A small network was shown many inputs. Here are its activations along a few directions, one row for each input.
Each table varies a few parts of the input and shows all the possible inputs, shuffled.
Descriptions start from the smaller parts, as in this example, which fits no table here: one of 4 places along a line, together with either a single point or one of 9 places around a ring or (one of 3 separate values, together with one of 8 places around a ring).
Shared parts are said once, and a part with two or three values counts as separate values.

Other details of the inputs vary at random and push rows far along two fixed directions, the same in every table; ignore that.

Table:
R1: [-16   7 -17   9  16  10   1  -8 -18   3  -5  13  22 -13  19]
R2: [-28 -29   2  28  91 -34 -23 -34  14 -28 -29   6 -72  -4  13]
R3: [-16   7 -16   7  17  11  -1  -6 -18   4  -4  13  24 -13  18]
R4: [ 20 -14  41 -15  -5 -25 -34  26  10   3  14 -26 -61  35 -29]
R5: [ 16  19  -1 -20 -48   8  11  14  11  15  11   0  34  -2  -6]
R6: [ -4   5 -16  11   7   4  27 -24  17 -10 -18  13  16 -19  12]
R7: [ -1  18  -4 -16 -33  14 -10  24 -23  25  18   4  36   1   6]
R8: [ -5  19 -10 -17 -35  10 -14  27 -33  23  15  -2  35   2  12]
R9: [-12 -16  15   6  56 -33 -39  -4   5  -8 -11  -2 -58   9   4]
R10: [-17 -11 -18  37  28  17  40 -37  -5 -23 -27   9  -2 -16  16]
R11: [ -2  17  -4 -16 -30  15 -12  25 -25  26  18   4  37   0   5]
R12: [ 29   1  35 -34 -18 -32 -39  32  28  11  20 -19 -32  24 -29]
R13: [  2   2 -11   1 -12   6  23 -13  17  -2  -3   8  20 -13  -1]
R14: [ 18  18   0 -22 -38  11   5  14   9  13  18   3  42  -2  -8]
R15: [ 23  -4  32 -27  -9 -34 -33  22  30   6  11 -16 -39  21 -25]
R16: [ 13   6   3  -8 -41  25  12  18 -17  12  18  -7  30   7 -12]
R17: [-15 -14 -20  32  19  17  38 -33  -4 -20 -20   8   0 -15   9]
R18: [-10   5 -24  14   8  -1  28 -26   9 -17 -25   9  11 -19  20]
R19: [  9 -10  19  -4  37 -35 -22  -7  35 -15 -11  -6 -49   7  -9]
R20: [ 26 -11  44 -22  -5 -18 -41  34   5   6  24 -26 -44  35 -33]
R21: [-24 -10 -28  41  31  11  40 -40 -13 -30 -36   6  -8 -16  26]
R22: [ 13   7   3  -7 -44  24  14  18 -16  12  18  -8  28   7 -12]
R23: [ -3  -8  21  -6  45 -26 -48   9   1   0   4  -5 -40  13  -2]
R24: [-11 -14 -15  26   8  19  35 -26  -2 -16  -9   7   4 -11   2]
R25: [-16   4 -17   4   4  10   1  -3 -17   7   0  11  22 -11  14]
R26: [ -2   3 -15   6  -2   4  25 -19  16  -7 -12  10  17 -17   5]
R27: [ 11   2   2  -7 -49  23  16  16 -15  12  18  -6  26   8 -13]
Description of these inputs: one of 3 separate values, together with either a single point or one of 8 places along a line.
Changing only the choice among 3 separate values turns R2 into R13. The same change can be made to R8. Which row results?
> R18
Change only the place on the line of 8 in R13. List by row number the other rows that result.
> R5, R6, R12, R14, R15, R19, R26
Change only the choice among 3 separate values in R19. List by row number the other rows that result.
> R3, R16
Start at R24 and move only the place on the line of 8, one step at a time. The first step leads to R17. Which rows follow, in order?
> R27, R4, R10, R22, R16, R20

Table:
R28: [-47   6 -48  39  56  14  22 -44 -27 -14 -37  33  27 -37  54]
R29: [-45  -3 -41  48  79  25  23 -49 -29 -22 -32  32  25 -36  45]
R30: [-19 -22  17  14  71 -19 -48   2 -25 -10  -4  -7 -57  16   6]
R31: [ -8 -27  15  31  65 -29   1 -33  26 -34 -34  -7 -83   6   1]
R32: [  9  13  23 -37 -10 -20 -61  44  -9  33  29  -5  -2  18  -9]
R33: [ 17   1  26 -27 -38 -16 -29  39  -3  21  20 -23 -23  25 -21]
R34: [ 38   5  32 -34 -39 -21 -17  28  35  11  18 -17 -13  20 -32]
R35: [  1 -17  16  15  68 -39  -9 -32  49 -31 -29   2 -65  -2  -1]
R36: [-15 -22 -38  62  38  26  92 -78  22 -57 -50  15   4 -34  15]
R37: [-27  24 -35   4  -6  30   3   4 -52  15   1  18  65 -19  38]
R38: [  7  14  22 -36  -3 -17 -67  48 -22  31  30  -9  -1  20  -5]
R39: [-10  31 -35  -6 -32  33  22   0 -20  19   7  24  86 -27  23]
R40: [ 34  -1  37 -28 -33  -7 -19  28  27  14  30 -15 -14  23 -38]
R41: [-18 -11   6   8  64 -41 -40 -10   7 -15 -19  -1 -61   5  15]
R42: [ -6  18 -33  -1 -46  43  38  -3 -17  16  13  19  82 -24   8]
R43: [-19 -25  17  16  71 -22 -40  -6 -11 -11  -8  -2 -62  12   3]
R44: [ 16   4  27 -31 -16 -11 -45  38  -1  24  34 -11  -9  21 -23]
R45: [ 21  19 -18  -6 -77  50  62  -1   4  12  15  10  85 -16 -12]
R46: [ 13  19 -20  -1 -83  46  60   5 -15  13   8   1  69  -9  -3]
R47: [ -6  26 -34  -8 -54  29  34   1 -16  16   2  15  77 -23  20]
R48: [ -2 -23  12  20  58 -42   0 -34  43 -37 -37  -6 -78   2   2]
R49: [ 31  27 -16 -18 -87  36  57   5  15   8  13   2  83 -14 -12]
R50: [ -7 -12 -35  52  35  24  88 -75  35 -51 -46  19  15 -37  12]
R51: [ 20  -7  29 -26 -33 -10 -27  35   2  17  27 -20 -18  25 -30]
R52: [ -6 -14  10   7  67 -46 -23 -23  40 -22 -28   2 -61  -4   5]
R53: [-47  -4 -48  56  62  21  44 -58 -24 -29 -46  27  11 -36  49]
R54: [  3   4  25 -25 -17  -9 -53  48 -33  30  27 -16 -17  28  -8]
R55: [ 29  -9  36 -22 -37  -3 -16  30  12  11  29 -21 -22  29 -38]
R56: [ 25   6  29 -32 -38 -19 -27  32  17  15  21 -17 -18  23 -22]
R57: [ 23  16 -17  -4 -91  43  64   6  -7   6  10  -8  64  -5 -12]
R58: [-14 -18  18   9  72 -27 -44  -6   4  -6  -6   3 -55   7   2]
R59: [ 12  -3  27 -26 -22  -5 -43  41 -16  21  35 -17 -15  28 -23]
R60: [-11  25 -37  -9 -54  29  25   6 -26  19   8  15  75 -20  21]
R61: [-21 -14  14  13  65 -24 -49   6 -29  -6 -11  -9 -60  16  15]
R62: [ 25   0  29 -32 -29 -15 -30  33  18  20  28 -14 -12  19 -31]
R63: [-10 -14   7   5  64 -45 -31 -17  29 -17 -20   2 -59  -1   5]
R64: [ 11  -1  22 -26 -36 -15 -36  41 -13  22  24 -21 -24  27 -18]
R65: [-11   9 -33   7 -45  45  40  -3 -31  12  11  14  70 -18   9]
R66: [-22 -19 -39  61  40  30  85 -74  12 -46 -48  23  12 -36  21]
R67: [ 38   1  29 -31 -52 -21  -8  28  30   2  17 -28 -22  25 -33]
Changing only one part turns R34 into R46. The same change can be made to R32. Which row results?
> R54
What is each input in this table made of?
> one of 5 places around a ring, together with one of 8 places along a line
Start at R50 and move only the place on the line of 8, one step at a time. The first step leads to R45. Which rows follow, in order?
> R40, R62, R42, R44, R58, R29
